These are the activations of a small neural network, seen along a few directions. Each row is one input.
In each table, some parts of the input vary, and every possible input appears once, in random order.
Descriptions start from the smaller parts, as in this example, which fits no table here: one of 8 places around a ring, together with either a single point or (one of 2 separate values, together with one of 4 places along a line) or one of 9 places around a ring.
Shared parts are said once, and a part with two or three values counts as separate values.
(in the rows, 128 means zero)

Other details of the inputs shift rows strongly along two fixed directions, in all tables alike. That doesn't count.

Table:
row 1: [ 97 141  84 162 147 128 170 148 147 124 117 145 152 132]
row 2: [167 172  75 114 165 166 123 102  78 140  94 118 118 112]
row 3: [ 95  89  91 175 146 119 153 152 141 115 130 138 143 134]
row 4: [106 100 217  53 116 125  68  85 130 105  98 136 102  77]
row 5: [162  98 141 135 156  99 183 211 137 124 127 132 125 188]
row 6: [113  95 155 140 140  94 172 171 175 123 160 154 129 155]
row 7: [ 94  57 147 142 132 104 130 162 150 110 125 141 132 142]
row 8: [145 118 147 161 106  94 155 188 154 145 158 107 126 182]
row 9: [170 177  73 112 156 161 124 103  74 134 101 111 119 115]
row 10: [146 104 206 100  85 105  95 142 140 146 137 104 101 147]
row 11: [148 190  74 137 102 156  94  98 103 160 120  96 132 122]
row 12: [124  97 205  75 111 100 103 108 146 109 146 142 108 115]
row 13: [138 183  89 141 119 173 116  80 101 144 135 121 140 103]
row 14: [132 146  81 205 131 125 202 187 149 141 167 135 167 183]
row 15: [106 173  76 134 140 155 126  79 113 121 106 133 140  83]
row 16: [ 99  90 152  90 124 145  56  73 110 111  98 126 113  73]
row 17: [120  93 205  72 109 100  99 114 148 113 140 146 111 123]
row 18: [143 179  87 155 119 156 134 100 109 136 147 118 147 120]
Each input here is: one of 3 separate values, together with either a single point or one of 5 places along a line.
The inputs of row 1 and row 4 match in every part but the choice among 3 separate values. If row 5 is changed in the same way as row 1 into row 4, which row does it become?
Answer: row 2
Change only the place on the line of 5 in row 13. List by row number the other rows that result.
Answer: row 4, row 6, row 10, row 16

Table:
row 19: [127 101 152 101 135 125 104 128 118 122 101 123 111 117]
row 20: [150 101 180 131 119  99 148 166 145 128 158 124 117 161]
row 21: [109 178  33 170 153 159 155 108 110 129 108 132 155 108]
row 22: [122 124 169  73 125 145  79  65 111 115 118 138 111  78]
row 23: [102  72 193 146 101  93 141 173 173 122 153 132 133 157]
row 24: [154 136 151  99 120 130 107 125 116 130 127 117 119 135]
row 25: [108 157  58 150 140 140 131 108 129 136 121 133 138 114]
row 26: [116 161  53 157 155 162 142  91 102 121 120 136 148 101]
row 27: [111 159  48 176 155 146 167 133 122 124 115 135 154 125]
row 28: [150 187  50 167 139 153 148 124 113 145 136 114 143 131]
row 29: [111 164  49 139 142 151 124  86 115 133 121 135 137  99]
row 30: [148 172  66 164 138 144 160 136 119 144 142 118 139 140]
row 31: [128 102  98 161 162 126 164 161 128 125 129 135 132 147]
row 32: [149  80 196 130 125  87 165 196 154 126 160 131 120 188]
row 33: [114 122 127 104 127 130  97  83 123 122 128 136 118  99]
row 34: [125 168 134  48 120 179  39  10  79 119  93 128 109  37]
row 35: [150  80 199 130 115  87 159 187 153 126 161 133 123 183]
row 36: [145  90 188 139 121  83 173 208 161 134 150 125 122 191]
row 37: [128  61 169 131 146  93 151 192 150 112 128 137 123 163]
row 38: [144 151  90 174 132 121 179 174 136 148 144 125 144 171]
row 39: [112 126 185  69  81 148  30  49 108 120 112 116 111  69]
row 40: [124  62 167 138 144  91 160 202 155 117 125 135 120 168]
row 41: [146 182  56 176 132 146 164 137 116 156 133 118 148 148]
row 42: [107 173  43 152 138 152 127  89 122 143 115 127 140 102]
row 43: [111  77 190 129 135  89 164 187 175 113 140 151 125 158]
row 44: [117 166  42 163 156 155 149 111 110 121 114 135 156 110]
row 45: [114 135 146  96  97 157  54  47 103 124 126 121 121  73]
row 46: [130 134  65 148 161 150 142 128 107 129 110 129 133 122]
row 47: [113  82 218  82  88 114  63 103 138 111 134 127 115 106]
row 48: [161 140 197  37  89 145  30  54  87 124 108 110  99  86]
row 49: [104 131  90 151 137 118 150 138 148 133 129 138 137 132]
row 50: [150  82 225 100 101  86 126 176 149 124 143 126 110 170]
row 51: [107 133  75 188 153 124 192 165 145 125 127 138 155 149]
row 52: [115  67 194 132 141  81 173 198 179 108 150 156 131 166]
row 53: [153 148 192  52  92 140  45  64  96 131 112 102  94  84]
row 54: [147 195  52 163 134 156 141 117 109 150 129 110 137 126]
row 55: [156 115 199  65  97 123  82 105 112 125 127 119 105 122]
row 56: [105  70 189 135 105  97 135 162 163 115 157 138 130 148]
row 57: [111  67 178 123 129  78 144 175 173 112 147 146 123 157]
row 58: [118 135 173  67 115 146  70  64 116 122 102 130 109  75]
row 59: [146 198  36 168 143 157 156 128 106 157 123 114 145 139]
row 60: [114 145 128 107 132 143 111  96 125 126 111 136 126  96]
row 61: [112 124  87 164 155 127 178 152 134 113 130 145 149 137]
row 62: [145 183  60 177 134 144 163 137 121 154 137 111 141 140]
row 63: [154 134 152  93 119 133 109 120 112 132 127 117 115 132]
row 64: [133 119 168  57 118 150  46  64  89 123  81 112  96  74]
row 65: [100  72 191 145 103  91 141 175 172 120 153 135 133 156]
row 66: [147 186  44 175 145 150 166 147 116 152 130 117 145 152]
The inputs of row 53 and row 62 match in every part but one. If row 60 is changed in the same way as row 53 into row 62, which row does it become?
Answer: row 58
The inputs of row 63 and row 24 match in every part but one. If row 46 is changed in the same way as row 63 into row 24, which row does it become?
Answer: row 37
Describe the family of inputs behind these rows.
Answer: one of 6 places along a line, together with either one of 3 separate values or one of 5 places along a line
Change only the place on the line of 5 in row 51. List by row number the other rows that result.
Answer: row 23, row 42, row 58, row 64
Which other rows agree with row 25 in the place on the line of 6? List them by row number.
Answer: row 27, row 39, row 40, row 43, row 50, row 54, row 66
Change only the choice among 3 separate values in row 28. List by row number the other rows that result.
Answer: row 24, row 48
